These are the activations of a small neural network, seen along a few directions. Each row is one input.
In each table, some parts of the input vary, and every possible input appears once, in random order.
A made-up example of a description, with smaller parts first: line(6) and (point or ring(11) or (values(3) and ring(5))).
Shared parts are said once, and a part with two or three values counts as separate values.

Other details of the inputs vary at random and push rows far along three fixed directions, the same in every table; ignore that.

Rows:
x1: [-18  12  -2   8  -3  -1  39 -57   4  23 -47]
x2: [-14 -14  -4  -8 -23  14  21  13  61 -15  14]
x3: [ 14  25  11   4  21  35 -12   3  63  -8  28]
x4: [-18  37   7  -4   4   9  49 -49 -15  14 -42]
x5: [-17   4  -8  20  10 -23  15  25 -53  14 -42]
x6: [-18  -7  -3  27   4   8  20  12  65 -11  16]
x7: [-18 -43  35   0   7 -11  -8  49 -14   5   5]
x8: [ 34  36 -29  17   4 -16 -42  -5 -27   4   4]
x9: [-23   5  14 -24  -6   2  45 -36 -31  10 -10]
x10: [  8 -39   3 -11   0 -18  -1  -5 -59  10 -36]
x11: [-39 -32  21  -2 -13  -2  44 -27  21   8  18]
x12: [-29 -21  36  29   9  16  20   3  27 -26 -14]
x13: [-11  11 -35 -12 -10   1 -29  33  12 -18  46]
x14: [ -1 -41 -16  -6  -6 -41  16   1 -49  36 -27]
x15: [-29 -35  12  -3   6 -22  19  45 -16 -13  11]
x16: [-11   9   3  17  -9   7  50 -31   4  23 -45]
x17: [ 11  16  15 -11 -12  15  -5 -18  36 -24  68]
x18: [-24 -25  35  24  15  12  17   1  29 -30 -17]
x19: [-43 -40  -1  11 -24 -23   1  27  -5   5   1]
x20: [-47 -18  31 -13   4  -4  41 -12   7 -11  27]
x21: [-34 -37  -4  30  15 -37  -1  23  13  -3 -16]
x22: [ 29 -12  -4  -9  -5 -38 -25  19 -45   2   7]
x23: [ 20  -2 -17 -15 -14  15  41 -29   6  26   7]
x24: [ 31  29 -51 -24 -13   7 -10  21 -28   8  -2]
x25: [-11  -9 -12 -24  -7 -35   5  18 -52   7 -47]
x26: [ 16  33   9   5   8  -7  -3 -35   6 -11  -8]
x27: [-14 -15  32  38   7 -31  -8  44  -8 -22 -10]
x28: [ 16   4  40 -17 -16  -1  40 -27 -26   0 -21]
x29: [  1   5  -5  -9  -8  18 -47  27  17   3  47]
x30: [-22   1  53  27   1  -7  22   8  25 -28  -5]
x31: [-19 -46   1   6 -11 -18  23  27  -4   8   0]
x32: [ 40  49  -7 -12  19  36  -5 -37  23  19  -3]
x33: [ -7   8 -22 -14 -32  12  15 -26  11  13  -5]
x34: [ -5  32 -17  -6  21  -1  12 -29   8  -3  -9]
x35: [-12 -33 -28  -3 -15 -25 -21  42  28  -8  13]
x36: [ 11   9  37 -27 -21 -12  24 -32 -15  -5 -35]
x37: [ -7  -1  13 -36   3  -9  46 -31 -19   7 -22]
x38: [ 50  34 -25  18   4  -9 -29  11 -26   2  -1]
x39: [-19 -47  40  -1   3  14  30   0  14 -21  10]
x40: [ -5 -21  35 -12  10  19   4  20  37  -4  43]
x41: [  3  -6 -24  30   7  -2 -31  11 -35   5 -15]
x42: [ 43  38 -22   5   5  48   6 -39  17   0  -6]
x43: [ -2  -2  -8  -8 -13  -4 -44  29 -40  21  -7]
x44: [ 19   3 -12 -25  -1   7 -48  31  29  -3  25]
x45: [ 17   2 -31 -26  14  -7  -7  10  13  -4  54]
x46: [ 33 -10  -3 -10  -2 -36 -19  10 -47   8  10]
x47: [-35   2  27   8  19   0  42   1  31 -23 -13]
x48: [  9  -4 -30  22  23   5 -49  11  24 -23  28]
x49: [ -2   3 -18 -11 -16  25  16 -29  55   1  58]
x50: [  8 -17  24 -16  -8  24  40 -34 -21   1 -29]
x51: [-11  24  10   2  10   5  48 -20 -12   5 -42]
x52: [ 38  23 -61  12   5  -2  -9 -12  -9  30 -11]
x53: [  1 -10  19 -29 -14  12  22 -38  -7  -8 -50]
x54: [-28 -22  57   0  -8 -13  22 -11   6 -20  30]
x55: [-10 -14  -3 -17 -16   3  17  -6  60  -9  17]
x56: [-15  -1  27   7  31   7 -18   8  53 -15  17]
x57: [ 19  43 -40   6  -9  28  18 -50  32  24   3]
x58: [ 34  52  -6 -26 -32  25  -4 -43   6  -6  15]
x59: [-23 -33  57 -22  14  -2  18  -4  27   0  11]
x60: [ 48  32 -26  14   9 -15 -32   5 -26   2   1]
x61: [-34 -24  27  21  29 -25 -30  31  -1  -1 -14]
x62: [ 24  -2  -8 -12 -17 -35 -35  28 -35  -7 -13]
x63: [-18  35   6  -8  11   3  42 -56 -13   9 -45]
x64: [ 17   2 -10 -13  -6  18 -42  49  24  -4  29]
x65: [ 29  23 -48 -20 -11   4 -11  26 -31  10   7]
x66: [-15 -20  -4  30   8 -17 -19   1 -55   9 -47]
x67: [ 21   7  40 -18 -13   1  47 -38 -29   7 -18]
x68: [-14  20  33   4   7  15  16 -31 -10  26 -41]
x69: [-25 -17 -22  32  -3 -35  -1   5 -41  30 -45]
x70: [ 29  29 -61  20  -8   7  -6  -9 -13  36  -6]
x71: [  9  13  -9  28   2 -31 -37  15 -39   2  -7]
x72: [-11 -40   5   5  -4 -12  -3  -6 -72  16 -15]
x73: [-25 -19  13  -3 -15  23 -13   4  37 -36  26]
x74: [ 17   0  -2 -13 -12  45  -4   0  51 -30  35]
x75: [-21 -50  39 -11   9  -1  21 -12  19 -22   9]
x76: [ 26  52 -10  -9  14  34 -15 -47  21  21   0]
x77: [-28 -12  -9  21  13  -8   2  -3  63 -14  18]
x78: [ 34  31 -25  14  10  15 -36  20 -22  31  -4]
x79: [-25 -39  37 -13  -5   4  11  -2  27 -30 -10]
x80: [ 26   7 -37  -7 -19  20 -36  -6 -35   7  10]
x81: [  2   6  16 -18   5  33 -10 -14  41   4  67]
x82: [  0   7 -35  10  26 -31 -20  22 -34   3 -13]
x83: [  3  29  10   9  13  38 -13   0  59  -2  35]
x84: [ 39  38 -26  23  -4  -6 -30   8 -30   8   6]
x85: [-14 -24  -9  41  12   2 -34  42   9 -21  19]
x86: [ 34  38 -27  21  -3 -10 -35   2 -29   8   7]
x87: [  4  -7  18 -18 -21  25  29 -24 -14  -7 -49]
x88: [ 36  29 -35 -24 -29  36  27 -33  28  18   4]
x89: [ 30  43 -29 -46  -8  20  15 -33  15   2   9]
x90: [  2 -13   3 -26 -13  -7  50 -47  -5  26 -31]
x91: [-12   1 -29  -8 -12 -17 -18  28 -49   8   5]
x92: [-18 -20  29  28  18 -44 -19  28  -7 -26  -9]
x93: [-13 -26  31   6 -19 -28  -9  51 -11 -28  -8]
x94: [ 33  60 -33 -16  17  26  22 -45  17   5   0]
x95: [ -7 -23  -5  -8   4 -28  23  26 -68  19 -18]
x96: [-34  -3 -19  24  20 -23 -26  42  10 -17  26]
x97: [ -4  21 -36  20  15   2 -19  36  19 -11  39]
x98: [ 33  17 -58  20   1  -2 -11   6  -6  25  -7]
x99: [ 16  18  14 -36  -2  32 -13 -11  63  -6  33]
x100: [  5 -17  13   8 -16 -18 -28  59   4 -29  29]
x101: [  3  18 -13  15  18  11 -50  18  25   6  31]
x102: [ -1  -2  16   5  16   8  18 -46 -10  -5 -49]
x103: [-39 -26  56 -10   1   8  11  -2  14   0  18]
x104: [-11 -39   3   5  -8 -12  -9   1 -73  12 -20]
x105: [-26 -27  34  20  21   6  15  -5  30 -30 -16]
x106: [-36 -37  11  35  18 -18 -25  20  -7 -20 -14]
x107: [ 40  17 -22 -18 -10  17 -35  26 -26  26   1]
x108: [ -8 -11   9  29  22  -2 -37  59  17  -2  15]
x109: [ 11  10  -6   1 -21  -4 -42  25   7 -21  53]
x110: [  4  -6  38 -35   4   4  23 -32 -15  24 -28]
Each input here is: values(5) and (ring(10) or (values(3) and line(4))).
Question: Changing only the values(5) part turns x31 into x7. The same change can be made to x23. Which row results?
Answer: x40
Question: Changing only the values(5) part turns x13 into x33. The same change can be made to x47. Which row results?
Answer: x98
Question: Changing only the values(5) part turns x8 into x1. The same change can be made to x100. Which row results?
Answer: x88
Question: Change only the line(4) part in x14. List by row number the other rows that result.
Answer: x35, x55, x90
Question: Change only the values(5) part in x70. List by row number the other rows that result.
Answer: x83, x84, x85, x97
Question: Change only the ring(10) part in x85. List by row number the other rows that result.
Answer: x12, x18, x41, x42, x48, x66, x102, x105, x106
Question: Change only the values(3) part in x25. List by row number the other rows that result.
Answer: x13, x24
Question: Change only the values(5) part in x59. List by row number the other rows that result.
Answer: x14, x45, x46, x75

Rows:
x111: [-20 -10  31   0  12  -3 -16  24  35 -20  42]
x112: [  5 -12  15  -3  -4 -11 -15   9 -18 -10 -20]
x113: [ -8 -19   3 -11 -10  -2  19  -3  17 -10  -2]
x114: [  7   6 -41  24  18 -27 -36  48 -30  14   7]
x115: [ 58  45 -18 -27   1  40  -9 -41  18   0  17]
x116: [  0 -12 -21  -6  -6  -5  -4   4 -32  14   4]
x117: [-19  -3 -10  25   6 -12 -26  38  43 -29  31]
x118: [ 11   4  -4 -17 -12  22  28 -50   8  19   3]
x119: [-14 -37  21  19  12 -12 -40  50  16 -24  43]
x120: [ 32  26 -36  15   8  16 -14 -12   7  12  12]
x121: [ 23  11  11 -17   2   7   4 -37 -46  21 -39]
x122: [ 18  -7 -32 -12 -15  -5  -8   1 -13   5  -5]
x123: [ 13   6 -35 -14 -14 -13  -8  18 -13   7  10]
x124: [  0  22  -1  -4   3  62   3 -10  81   5  -1]
x125: [ 18  15  11 -11  -3   8   3 -20 -40  12 -20]
x126: [ -4  -8  14   5   7  11 -32  38  46 -41  61]
x127: [  6  -3 -22  -9  -9 -14   5   7 -34  16  -8]
x128: [ 34   5 -10   3  -8  -6 -28  15 -34   4  -4]
x129: [-25   3  21  15   1   3  24 -10  23 -18 -16]
x130: [ 22  41 -31   2  10   7  -1  -9   6   8   2]
x131: [  8  30  28 -22   5  28  15 -17  60 -26  37]
x132: [ 24  11 -10  -3 -10   1 -34  14 -18  -9   9]
x133: [  9  11 -33  19  11  -4 -25   6 -30  14  -5]
x134: [-16   9  59 -17  -2  12  42 -35  15 -14 -20]
x135: [  3  11 -20  17  -4  -9 -10   3 -28   3 -28]
x136: [ 30   5 -31 -11 -11   8   8 -19 -26  26  -2]
x137: [ -4   5   3   7  12   1  18 -35 -19  17 -45]
x138: [ 16 -22 -36   6  -8 -18 -19  30 -37  13   5]
x139: [-19 -18  -4  -4 -13 -10  -2  26  35 -22  33]
x140: [-33 -18  31  24   9  -2  22 -19  12   1 -21]
x141: [-25   2  14  17  12  13  11  -2  46 -22  18]
x142: [-32 -17  26 -14  -3 -10  44  -3   6   1  -8]
x143: [  6 -22 -23  -5  -3 -10  -7  16 -14   3   2]
x144: [  2 -32 -17   8 -17 -34  -2  26 -64  19 -33]
x145: [ 48  26 -21 -14   6  25 -29 -12  11   1  30]
x146: [ 31  29 -38 -25 -15   3   9 -10 -10  17   6]
x147: [ 41  35   4 -19 -16  30   5 -44  10  -2  -3]
x148: [ 23   0 -23   5   6  -6 -56  35 -34   2  30]
x149: [-38 -42  58  -2  -3   9   2  34  -6  10 -55]
x150: [ 23  29 -18 -30 -27  24  32 -53 -10  12 -19]
x151: [-13   5  -6  15   3 -26   0  18 -20   2 -32]
x152: [-23 -12  -3  27  12  -8 -17  14   0  -2   6]
x153: [-17  11  60 -20   3  10  46 -32  16  -7 -17]
x154: [  4 -15 -42   2   0 -19 -35  41 -19  10  38]
x155: [-21 -38  -3   5  -9 -31   4  31 -56   8 -25]
x156: [-11   7  35 -12  -3   4   4   8  43 -31  20]
x157: [-33   0  28  15   3 -13  29  -5  14 -12 -28]
x158: [ 11 -20   1   7   0 -27 -33  36 -43  -2 -17]
x159: [-26 -51  -8   9   9 -18 -26  50  23 -18  44]
x160: [ 18  15 -23 -19 -11   2  18 -23 -29  27  -8]
x161: [ 36  18 -24  -1  -5   5 -44  24  -9 -10  31]
x162: [ 25  24 -22  11   2   8   7 -26 -20  17 -29]
x163: [-29 -19  14  -7  -4  -2  18  -6  22  -2  21]
x164: [ 34   1 -56  -9   1   9 -31  16  13   5  48]
x165: [ 25  22 -28  13   7   9  -6 -25 -20  23 -15]
x166: [-11 -12  -2 -11  -6 -22  22  11 -32  12 -20]
x167: [-35 -36  12  30   8 -32  -9  34  -2 -18 -30]
x168: [-21 -16  14 -10  -8   5  31 -11   5  -3   1]
x169: [-43  -9  33  17  12  -6  24 -16  20  -3 -14]
x170: [ 16   1 -40  -5 -12   6 -24  27  23 -14  52]
x171: [-36 -29  17  26  19 -12  -4   9  21 -10  -4]
x172: [  3 -11 -35  -5   0 -25 -18  33 -39  21  12]
x173: [ 14   5 -34  21  10  -4 -32  25  24 -13  19]
x174: [ -9  -3  51  -7   0  24  21 -38  33 -10   8]
x175: [ 24  12  -9  -3   2  -9 -26  14 -38  12   4]
x176: [  8  12  27 -17   8  37   1 -37  62 -19  38]
x177: [-34 -35  15  37   2 -31  -6  34  -5 -15 -25]
x178: [  9  41  -6  -6   6  11  29 -56 -18  32 -37]
x179: [-15  13  59 -20  -5   6  44 -27  19 -15 -22]
x180: [ 17  20  19 -14 -13 -10  17 -25 -60  19 -54]
x181: [ -7   5  25  -5   7  16 -15  -1  52 -21  54]
x182: [-24   5   8  16  17   6   0   2  50 -17  29]
x183: [ 24   3 -47  32   4 -16 -45  39 -13   2  12]
x184: [ -3 -14  -2  -6  -4  12  11  -9  27  -2  29]
x185: [ 34  12 -40 -12 -20  18  -9  -9  24  -2  32]
x186: [-29 -16  32  14  11 -11  36 -19 -10  -2 -59]
x187: [-48 -17  30  19  19 -23  19  14   3  -5 -20]
x188: [-10  23  13   5   6  27  29 -33  45 -18   2]
x189: [ 24  16 -22 -34 -20  52  15 -25   9  41 -31]
x190: [-36 -37  11   3  -2  -4   2  17  24 -13  34]
x191: [ -4  11  -8  13   2 -31  11   7 -53  20 -56]
x192: [-43 -17  29  23  12 -22  19  15   4 -13 -24]
x193: [  7  28  27 -19  -8  27   7 -23  62 -31  32]
x194: [ -8 -12 -17  -1  -7  -5 -14  39  49 -26  60]
x195: [ -8 -15  49  -1  -2  -4  26 -20 -33   7 -41]
x196: [  9   5   9  -6   2 -13 -10  -4 -55  19 -23]
x197: [-46 -41  52   9  13 -39  -2  44 -28  -9 -15]
x198: [ 38  60 -37  -5   7  32   3 -42  26  13  17]
x199: [-15 -37  -9   0   1 -12 -10  14   0   4  15]
x200: [ 19  28 -20 -31  -9  16  26 -46  -7  30   1]
x201: [  2   3  23  -7  -2   6   2 -25 -35  11 -19]
x202: [-21 -23  63   0  -3  -5  33 -14 -16  -9 -40]
x203: [ 26  24 -32   7  13  15  -8 -19   8  10  -1]
Question: Describe the family of inputs behind these rows.
Answer: values(3) and (point or (line(5) and line(6)))
Question: Changing only the values(3) part turns x187 into x197. The same change can be made to x188. Which row results?
Answer: x126
Question: Changing only the values(3) part turns x159 into x121. The same change can be made to x184. Which row results?
Answer: x119
Question: Changing only the values(3) part turns x143 into x186. The same change can be made to x168. Which row results?
Answer: x141
Question: Change only the line(6) part in x160. List by row number the other rows that result.
Answer: x127, x139, x154, x163, x194
Question: Change only the values(3) part in x154. List by row number the other rows that result.
Answer: x182, x196
Question: Change only the line(6) part in x132. List by row number the other rows that result.
Answer: x125, x126, x148, x161, x201
